Each row below holds a small network's activations on one input, seen along a few directions.
Each table varies a few parts of the input and shows all the possible inputs, shuffled.
Descriptions start from the smaller parts, as in this example, which fits no table here: one of 3 separate values, together with either a single point or one of 9 places around a ring or (one of 4 places along a line, together with one of 8 places around a ring).
Shared parts are said once, and a part with two or three values counts as separate values.
In the rows, 128 means zero.

Other details of the inputs shift rows strongly along two fixed directions, in all tables alike. That doesn't count.

Table:
row 1: [180 151 109 117 179 195 184 152 100  51 192 119]
row 2: [108  85 146 122 137 146 166 165 103 126 108 131]
row 3: [157 181  91 125 116  94  78  80 198 132 116 152]
row 4: [ 79  76 150 149  98 117 131 152 107 162 107 128]
row 5: [154 167 104 117 123 106  95  88 166 119 109 140]
row 6: [169 155 104 113 186 205 173 151  90  44 213 115]
row 7: [101 100 171 152  72 118 119 170 141 187 123 128]
row 8: [124 195  81 121 118 103  61  74 186 138 140 150]
row 9: [ 89 132 139 126 106 110  99 125 152 157  93 137]
row 10: [127 119 225 176 170  64 140 147 124 246 116 114]
row 11: [121 180  68  90 168 102  85  44 147  75 101 149]
row 12: [123 162  95 105 159 146 117  90 111  80 136 121]
row 13: [151 102 122 119 153 164 174 136  66  74 157  98]
row 14: [108 139 108 102 176 158 135 116 111  80 121 138]
row 15: [134 155 105 108 128 100  98  90 156 117  89 138]
row 16: [140  73 176 150 104 162 186 203  90 139 150 111]
row 17: [ 74 120 155 161  27  55  53 122 193 244  84 143]
row 18: [163 146 102 116 144 145 132 100 113  90 156 115]
row 19: [117 164 109 102 142 118 106  98 157 115  91 143]
row 20: [151  59 155 169  83 144 168 182 100 162 172 105]
row 21: [120  27 175 150 100 134 186 203  76 149 114 115]
Description of these inputs: either a single point or (one of 4 places along a line, together with one of 5 places around a ring).
A walk changes only the place on the ring of 5. It starts at row 20 and steps to row 3. List the rest of the walk in order.
> row 1, row 6, row 8
Which other rows does row 1 become when the place on the line of 4 takes its other values? List them by row number.
> row 2, row 16, row 19

Table:
row 22: [144 227 128 125 163  69  62  60 195 174 121 141]
row 23: [104  94 149 151  82 136 124 161 137 173 137 127]
row 24: [159 139 119 112 160 148 158 126 105  73 138 120]
row 25: [134  69 171 152 115 135 171 169 103 149 113 120]
row 26: [110 126 125 144  89 114  99 111 152 160 124 134]
row 27: [107 103 134 145  75  73  98 123 160 187 101 136]
row 28: [141  78 163 149  89 131 168 181 102 143 134 114]
row 29: [125 178 159 161 131  57  75  97 192 219 114 144]
row 30: [153 128 120 110 169 149 157 116 112  91 125 126]
row 31: [128 175 108 100 149 123 108 105 155  99 116 141]
row 32: [141 164 102 115 150 110 110  90 155 100 109 145]
row 33: [143 138 101 110 161 125 127 101 119  92 134 125]
row 34: [158  91 131 141 108 152 164 166 106 129 148 118]
row 35: [115  77 161 162  92 162 154 183 107 151 155 115]
row 36: [142  95 136 138 109 128 156 159 114 134 135 128]
row 37: [124 151 119 107 173 162 147 124  99  90 132 119]
row 38: [130 124 140 126 113 137 137 156 128 124 135 129]
row 39: [115 174  97 116 149 132 101  97 149  98 134 144]
row 40: [110 147 137 115 122 109 111 118 162 149  89 140]
row 41: [ 94 127 127 129 109  91  93 112 147 163 105 141]
row 42: [134 113 137 143 100 145 126 158 140 141 136 134]
row 43: [153  88 129 146 118 155 166 152  93 117 159 103]
row 44: [137  93 143 137 140 132 146 134  98 127 119 115]
row 45: [103  79 159 154 103 121 143 164 101 158 128 121]
row 46: [ 93 143 126 134 122 109 102 122 152 145 109 141]
row 47: [122 144 112 106 179 162 148 123 103  93 136 125]
row 48: [125 175 155 151 132  57  78  98 192 223 118 143]
row 49: [125 171 103 108 155 123 107 103 160 100 117 147]
row 50: [165 103 135 136 110 158 168 166  98 113 151 108]
row 51: [160 131 110 115 153 150 156 124  88  72 158 107]
row 52: [ 99  76 161 148 112 142 162 187  99 153 139 117]
row 53: [136 157 110 116 140 168 126 118 123  88 158 118]
row 54: [137 129 116 116 181 164 152 120  77  82 142 119]
row 55: [173 138 101 125 145 163 152 127 113  81 153 124]
row 56: [137 118 147 125 127 122 139 126 128 132 101 127]
row 57: [116 157 110 113 172 149 130 110 119 100 122 132]
row 58: [140 158 101 108 150 112 114  93 153 103 112 144]
row 59: [106  85 165 142 107 125 140 157  94 165 112 115]
row 60: [148 159  80 109 137 123 104  79 149 106 135 128]
row 61: [141 131 122 102 179 170 169 137 105  85 141 126]
row 62: [ 78 124 153 141  83  88  94 139 160 185  93 136]
row 63: [137 136 117 111 166 158 151 126  80  74 155 113]
row 64: [100  91 152 156  84 109 125 149 124 169 126 129]
row 65: [127 119 135 134 119 138 136 154 132 125 136 136]
row 66: [104 131 133 124 111 101 107 133 168 158 103 147]
row 67: [154 146 102 110 145 166 131 132 130  91 155 134]
row 68: [121 108 147 135 124 162 160 169  90 111 159 112]
row 69: [104 113 152 137  87  70  85 109 158 192  69 132]
row 70: [127 127 128 141  94  93 110 125 159 153 103 145]
row 71: [134 107 127 140 116 117 135 130 119 128 133 122]
row 72: [121 153 101 103 167 130 111  89 120 108 117 135]
row 73: [131  94 144 132 119 152 161 179 110 126 150 127]
row 74: [127 118 133 133 103 143 131 131 114 131 148 112]
row 75: [110 106 133 135 107 121 128 135 119 146 137 129]
row 76: [156 154 110 110 138 165 129 133 127  87 152 125]
row 77: [133 158  97 103 161 106  93  68 147 113  99 137]
row 78: [143 138 106 120 158 125 127 104 117  91 130 124]
row 79: [102  96 157 147  79 110 125 150 119 168 125 121]
row 80: [116  90 157 145  90  94 123 145 125 166 107 117]
row 81: [109 101 142 137 115 146 146 162 112 136 148 127]
row 82: [158 149  97 113 137 142 129 101 120  90 147 109]
row 83: [125 171  85 109 131 124  87  70 158 116 134 140]
row 84: [118 180 105 103 157 115  97  83 174 117  93 153]
The inputs of row 69 and row 44 match in every part but one. If row 53 is changed in the same way as row 69 into row 44, which row does it become?
> row 35
The inputs of row 48 and row 29 match in every part but one. If row 41 is changed in the same way as row 48 into row 29, which row does it become?
> row 45
What is each input in this table made of?
> one of 3 separate values, together with either a single point or (one of 4 places along a line, together with one of 5 places around a ring)
A walk changes only the place on the ring of 5. It starts at row 44 and steps to row 54. List the rest of the walk in order.
> row 57, row 84, row 25
